These are the activations of a small neural network, seen along a few directions. Each row is one input.
In each table, some parts of the input vary, and every possible input appears once, in random order.
A made-up example of a description, with smaller parts first: one of 2 separate values, together with either a single point or one of 11 places along a line or (one of 4 places along a line, together with one of 8 places around a ring).
Shared parts are said once, and a part with two or three values counts as separate values.
(in the rows, 128 means zero)

Other details of the inputs vary at random and push rows far along three fixed directions, the same in every table; ignore that.
These rows show it; all are for the same input, with only those details redrawn:
[139 161 201 122 181 155 140 123 122 128 128]
[ 99 119 118 149 147 102 156 153  75 143 131]
[168 155 220 133 155 195  97 103 178 100 135]
[110  99  87 160 124 107 124 147 124 124 128]
[109 122 110 143 152 110 140 145 116 133 124]
[115 108 133 162 121 127 132 140  99 124 141]
[138  95  59 155 114 127  70 132 224  93 114]
[ 96 105  48 144 148  78 137 160 132 136 108]

Rows:
r1: [112  91 122 161  76 149 129 105 140 123 140]
r2: [109 124 138 121  98 126 142 138  70 100 150]
r3: [108 130 101 142 150 103 132 144 128 131 124]
r4: [177 124 101 115 126 155  95  91 198  97 102]
r5: [101 164 143  92 177 112 161 108 137 155  94]
r6: [117  89 150 130 104 123 151 119 116 162 162]
r7: [116 163 124  88 180 127 147 108 190 143  90]
r8: [148 117  92 126 118 104 129 107 112 130 109]
r9: [128 139 120 120 144 114 165 109  67 140 123]
r10: [110 123 115 142 153 112 138 145 118 133 124]
r11: [122 161 142  84 149 103 162 147 100 113 120]
r12: [153 102 106 162  70 140  97  89 117 102 141]
r13: [127 142 224 165 125 158 124 113  72 121 162]
r14: [142 135  67 106 148  85 155 120 125 138  93]
r15: [131  98 146 157  67 153 103  96 163 118 134]
r16: [ 99 106  60 109 126  83 150 179  93 196 140]
r17: [117 131 149 157  79 169 122 136  83 144 154]
r18: [126 190 151  81 187 149 147 144 134 163  95]
r19: [146  95 179 118  80 149 115 131  97 103 193]
r20: [121 122 150 165 116 117 137 141  90 128 149]
r21: [124 132 101  87 138 119 131 142 143  96 110]
r22: [143 162 107 110 127 156  84 129 193 135 101]
r23: [137 165 133 103 199 105 128 136 172 135  91]
r24: [147 114 169 128 148 129 117 138 142 139 162]
r25: [169 169 168 107 124 182  81 119 197 129 105]
r26: [108 132 186 147 104 140 175 109  71 149 153]
r27: [121 121  92 148  74 134 116 153 118 146 134]
r28: [139  85  72 138  47 121  70 132 171  68 133]
r29: [132 156 169  98 128 142 121 121 114  93 132]
r30: [161 116 110  89 158 104 145 114 127 153 132]
Describe the family of inputs behind these rows. -> one of 5 separate values, together with either a single point or one of 5 places around a ring
Changing only the choice among 5 separate values turns r2 into r17. The same change can be made to r28. Which row results? -> r25
A walk changes only the place on the ring of 5. It starts at r1 and steps to r26. List the rest of the walk in order. -> r15, r5, r7
List by row number the other rows that have the choice among 5 separate values in common with r20. -> r3, r10, r13, r23, r24

Rows:
r31: [108 114  87 162 100 128 116 140 134 136 121]
r32: [120 137 113 123 172 106 137 134 155 131 107]
r33: [103 124  60 110 172  75 139 168 141 142 107]
r34: [132 148 132 120 184 127 125 123 185 122 100]
r35: [123 111  79 152 108 130 104 120 185 130 109]
r36: [148 153 161 100 178 138 136 114 167 144 114]
r37: [152 176 165  86 178 160 117 127 185 142 109]
r38: [174 117 148 134  91 161  87 101 136  74 148]
r39: [ 98 108  32 120 113  58 158 157  44 139 119]
r40: [145 132 173 152  92 181  94 115 153 118 144]
r41: [126 116  97 136 104 134 107 141 155 137 127]
r42: [ 99  78  70 172  97  90 129 145 108 127 139]
r43: [112 146 184 131 140 133 173 125  51 170 144]
r44: [109 125 205 152 110 145 176 126  15 170 168]
r45: [137 146 146 106 183 120 136 132 156 134 115]
r46: [110  92  95 162 100 110 113 150 118 119 146]
r47: [137 163 167 118 155 152 115 135 155 127 118]
r48: [ 92 149 107  98 212  65 186 157  91 168 103]
r49: [152 151 163 129 136 168 107 103 189 129 114]
r50: [133  94  99 129  33 139 105 117 113  90 151]
r51: [147 125 172 152  95 176 103 103 153 124 144]
r52: [112 176 151 104 180 126 158 139 116 161 104]
r53: [126 161 111  93 171 120 130 141 168 151  96]
r54: [154  80 147 188  48 178  73  95 172  96 163]
r55: [ 94  92 107 185  96 113 130 148  82 122 147]
r56: [142 124  46 101 114 100 117 130 141 120  98]
r57: [112 129 194 153 109 150 149 145  39 147 167]
r58: [158 157 118  78 195 131 111 115 238 134  91]
r59: [174 149 203 109 140 160 130  89 104  98 142]
r60: [133 158 138  92 196 114 149 123 164 154 100]
r61: [ 97 120  94 124 140  92 166 149  83 175 126]
r62: [128 102  72 124 110  85 154 117  76 130 127]
r63: [106 109  80 102  91  89 165 127  68 132 128]
r64: [111 126  73  88 112  90 143 143 102 113 117]
r65: [112 104 193 174  91 147 141 140  33 129 183]
r66: [148  95 118 132  56 142  91 113 136  63 155]
r67: [121 168 248 135 171 157 165 128  54 138 151]
r68: [127 106  69  96 112  87 131 125 137  94 121]
r69: [125 155 190 141 136 160 130 131 106 130 139]
r70: [127 124 160 153 124 143 116 133 120 113 144]
r71: [158 165 122  41 175 117 138  99 192 106  89]
r72: [112 110 113 139 142  99 145 147 102 143 140]
r73: [100 103  95 171  93 126 113 147 119 124 133]
r74: [185 162 240 109 120 195 127  73  96 111 147]
r75: [139  94 114 171  60 159  68 132 169 100 152]
r76: [115  87  46 157 104 101 112 127 178 129 112]
r77: [167 121 106 134 103 168  49 127 248  93 126]
r78: [102 160 138 107 205 101 182 127 111 166  98]
Changing only one part turns r37 into r58. The same change can be made to r53. Which row results? -> r60
Changing only one part turns r72 into r77. The same change can be made to r48. Which row results? -> r75
Describe the family of inputs behind these rows. -> one of 6 places around a ring, together with either one of 2 separate values or one of 6 places along a line
List by row number the other rows that have the place on the ring of 6 in common with r38. -> r33, r46, r55, r65, r66, r67, r70
Change only the choice among 2 separate values in r64. List by row number the other rows that result. -> r39
List by row number the other rows that have the place on the ring of 6 in common with r63. -> r35, r43, r44, r49, r51, r61, r74

Rows:
r79: [146 121 119 151  42 168  83 113 138  96 130]
r80: [138 117  74  81 126  96 133 117 168 150 116]
r81: [138 149  86  79 133 118 121 148 176 161 111]
r82: [147 110 148 177  81 155  76 124 148  60 148]
r83: [104 141 147 106 208  99 166 140 151 175 104]
r84: [119 149  70 116 136 114 139 116 152 146  76]
r85: [132  71 153 155  89 119 129 120  95 113 184]
r86: [128  75 171 189  77 159  91 149 119 112 184]
r87: [154 166 189  92 176 136 147  92 108  98 116]
r88: [119 115  45 121  97  93 130 112 119 122 102]
r89: [113  97  93 165  76 128 158 110  84 165 135]
r90: [149 126 133 147  59 197  68 129 179 105 141]
r91: [102  93 129 177  62 137 120 153  76 170 167]
r92: [114 146 142 125 211 106 178 121 116 168  96]
r93: [142 154 221 131  70 204 119 122  79 120 171]
r94: [101 161 123 124 209 104 164 128 120 147  84]
r95: [143 101 101 154 111 116 110 107 135  78 130]
r96: [125 152 120  69 165 105 173 123 127 187 111]
r97: [108 142  81 138 163 114 112 150 171 115  85]
r98: [131 143  96  91 153  98 126 139 135  92  98]
r99: [165 170 165 135 128 186  81  78 215 112  98]
r100: [128 113  90 117 161  87 109 165 174 125 130]
r101: [107 155  93 136 155 127 123 148 155 128  86]
r102: [130  93 134 119  80 128 125 142  74 129 173]
r103: [131  77  73 148 123  87 140 120 120 108 132]
r104: [162 169 207  86 159 175 139  98 175 167 114]
r105: [119 142 185 131 198 100 198 116  44 149 140]
r106: [111 121  66 150  75 124 117 143 116 130 103]
r107: [166 189 220  98 135 192 129  73 147 118 107]
r108: [123  95 115 172 103 140  90 156 154 135 156]
r109: [ 73 101  99 179 104 110 131 177  67 141 154]
r110: [145  78 206 189  86 175  96 109 135 112 185]
r111: [120 101 126 145  73 116 139 103  49 106 148]
r112: [ 89 161 170 125 188 113 166 171  68 141 136]
r113: [ 76 112  91 170 102 115 133 175  75 153 142]
r114: [121  99 145 133 126  92 189 116  20 138 154]
r115: [158 144 144  87 111 167  87 128 171  82 135]
r116: [113 160 180 100 180 117 165 162  55 118 150]
r117: [113 136  77 124 183 102 149 118 184 161  81]
r118: [136 133  98 118 140 111 107 137 160  72 107]
r119: [159 176 229 128 191 180 111  86 173  95 111]
r120: [145 111  91  82 128 105 124 115 172 128 127]
r121: [157 184 184  71 143 171 113 123 136 117 128]
r122: [135 142  64  91 146  96 150 109 161 163  86]
r123: [134 147 215  87 161 123 164 143  44 145 167]
r124: [102 120 136 189 101 140 141 114  86 135 132]
r125: [114 163 171  81 174 110 174 162  40 127 140]
r126: [160 131  88  97 125 120 124  86 168 130 107]
r127: [124 156 230 177  74 199 127 114  61 123 158]
r128: [141 129 113 149 117 148 121  95 181 147 115]
r129: [124 137 187  84 180  91 199 129  39 162 148]
r130: [172 150 180 126 140 177  59 128 219  68 143]
r131: [ 96  61 106 168  97  74 144 144  82 137 169]
r132: [131 112  90 125  76 126 108 127 111  83 129]
r133: [125 114  81  94 168  78 124 165 155 127 130]
r134: [126 113  89 129  87 137 104 149 161 155 132]
r135: [174 132 123  85 147 137 124  84 179 110 109]
r136: [137 155 201 123 181 164 147 115 153 166 130]
r137: [144 128 144 143 125 171  81 143 210 137 133]
r138: [123 118 114 163  69 173  79 147 163 116 140]
r139: [132 131  61  73 133  97 126 152 158 151 115]
r140: [ 97  96  97 164  90 104 148 138  93 185 147]
r141: [118 126 100 137 163  86 128 122 139 104 102]
r142: [100 101  81 176 113 108 109 152 121  98 122]
r143: [126 132  72 112  96 116 121 133 119 108 104]
r144: [117 105  76 144 169  86 139 123 167 133 103]
Describe the family of inputs behind these rows. -> one of 6 places around a ring, together with one of 11 places around a ring
Changing only the place on the ring of 6 turns r128 into r140. The same change can be made to r103. Which row results? -> r85
Changing only the place on the ring of 6 turns r98 into r129. The same change can be made to r101. Which row results? -> r136
Change only the place on the ring of 6 in r82. List by row number the other rows that result. -> r100, r105, r130, r131, r141
A walk changes only the place on the ring of 11. It starts at r88 and steps to r107. List the rest of the walk in order. -> r84, r99, r124, r94, r119, r141, r95, r87, r111
A walk changes only the place on the ring of 6. It starts at r111 and steps to r132. List the rest of the walk in order. -> r115, r102, r120, r135
